Each row below holds a small network's activations on one input, seen along a few directions.
In each table, some parts of the input vary, and every possible input appears once, in random order.
Descriptions start from the smaller parts, as in this example, which fits no table here: one of 6 places along a line, together with either a single point or one of 9 places around a ring or (one of 2 separate values, together with one of 5 places around a ring).
Shared parts are said once, and a part with two or three values counts as separate values.

Other details of the inputs shift rows strongly along two fixed directions, in all tables alike. That doesn't count.
These rows show it; all are for the same input, with only those details redrawn:
[ 18  -9  -5  -7   9  -7   6 -10  -3 -27  12  -5  -1]
[  0   8 -26  -3   0  -3 -21 -16  17 -15 -18   2  -2]
[ 17  -8  -3  -6   8  -7   6 -10  -3 -25  11  -6   0]
[ 16  -2  30  -2  -3   1  15  -7  -6  14   5 -15  30]
[  0   9 -25  -3  -1  -3 -21 -16  17 -13 -19   2  -1]

Table:
r1: [ -9  -7  -9  -2  21   1  12   5 -15  -7  19  -7 -20]
r2: [-13  15 -22  -1  10   9 -12 -16  15 -11 -19  16  -1]
r3: [  9  -8   3  -6   3 -10   2  -3 -15 -29   5  -5  -6]
r4: [ -4  26   4  10  -2   9   1  -1  11  34 -14   4  16]
r5: [  1  14  29   2   1   5  27   3  -8   8   2 -11  25]
r6: [-30  -4 -26   7 -27   1 -41   5  26  19 -28   4 -15]
r7: [-17  18 -20   2   3   2 -11  -6   6 -17 -27  10  -8]
r8: [  7 -13   2  -9   6  -7   1 -10 -14 -25  10   3  -3]
r9: [-15  -3 -10   7  -6   7  -5  11  -2   7   8   1 -16]
r10: [  0  13   8   1 -11   4 -11 -13  13  23 -23  -7  27]
r11: [  4   5  -4   4  12  -6  13   9 -16 -20  13   7 -19]
r12: [  6  17  24   7   1   1  24  11 -11  18  11  -6  14]
r13: [ 15  -9  -5   0  11   1   7   9  -4 -11  24  16 -18]
r14: [ -9   7 -25   2  -3   1 -20   7   9   0 -11  25 -22]
r15: [  1   7  28   4   4   6  19   4 -17  23  11   6  13]
r16: [ 21 -23  -4  -2  -4 -13   4  12   6 -13  16   5 -16]
r17: [  0 -10 -21   0 -11  -5 -28   2  23   1 -12  19 -17]
r18: [-24   5  12   4 -18  11 -16 -12   2  27 -19 -17  24]
r19: [-16  -8  -6   0  12   7  13  -5 -12 -27  15  -7  -9]
r20: [ -4 -16  31  -7   2   5  12  -3 -18  20   8 -29  21]
r21: [  9  -4  -5   2   3  -6   7  19 -12 -15  13  10 -23]
r22: [-37  28   4  15 -16  19 -16  -2  10  52 -27  -4  18]
r23: [ -1 -33  -3  -6  -2  -8  -2  15  -3  -1  14  -9 -23]
r24: [ 10   4  33  -2  -8  -4  15   0 -10  10   4 -18  28]
r25: [ -2  -4  -3  -6  17   1  14  -7 -13 -29   9  11  -7]
r26: [ 10 -26   1  -4  -7 -13  -3  12  -3 -11  12  14 -18]
r27: [-14 -11  -7  -7  22   5  13  -3 -12 -19  10 -11 -10]
r28: [ 13  -6  33  -4   0   5  10 -11  -9  13   8  -7  29]
r29: [  8   2  -8  -2  17   1  18  -7  -1 -28  10   2  -3]
r30: [  9 -14  33   4 -21  -8   5  21  -6  25  -1  -2   9]
r31: [ 12  -8  31   3 -22  -9   9  21   3  27   3  -7  14]
r32: [ -9  24   8   9  -1  14  -6  -5   9  37 -15  11  17]
r33: [ 9 10 25  7 -9  1 17 22 -5 28  9 -4 13]
r34: [  1  11 -30   5   0   1 -14   7  19   0  -8  16 -18]
r35: [-31  11 -33   3  -6   9 -32   7  20  27 -28   4 -18]
- Describe the family of inputs behind these rows. => one of 5 places along a line, together with either one of 2 separate values or one of 5 places around a ring
- Changing only the place on the line of 5 turns r29 into r4. The same change can be made to r2. Which row results? => r32
- Which other rows agree with r31 in the place on the line of 5? List them by row number. => r6, r16, r17, r23, r26, r30
- Change only the place on the ring of 5 in r10. List by row number the other rows that result. => r3, r8, r24, r28
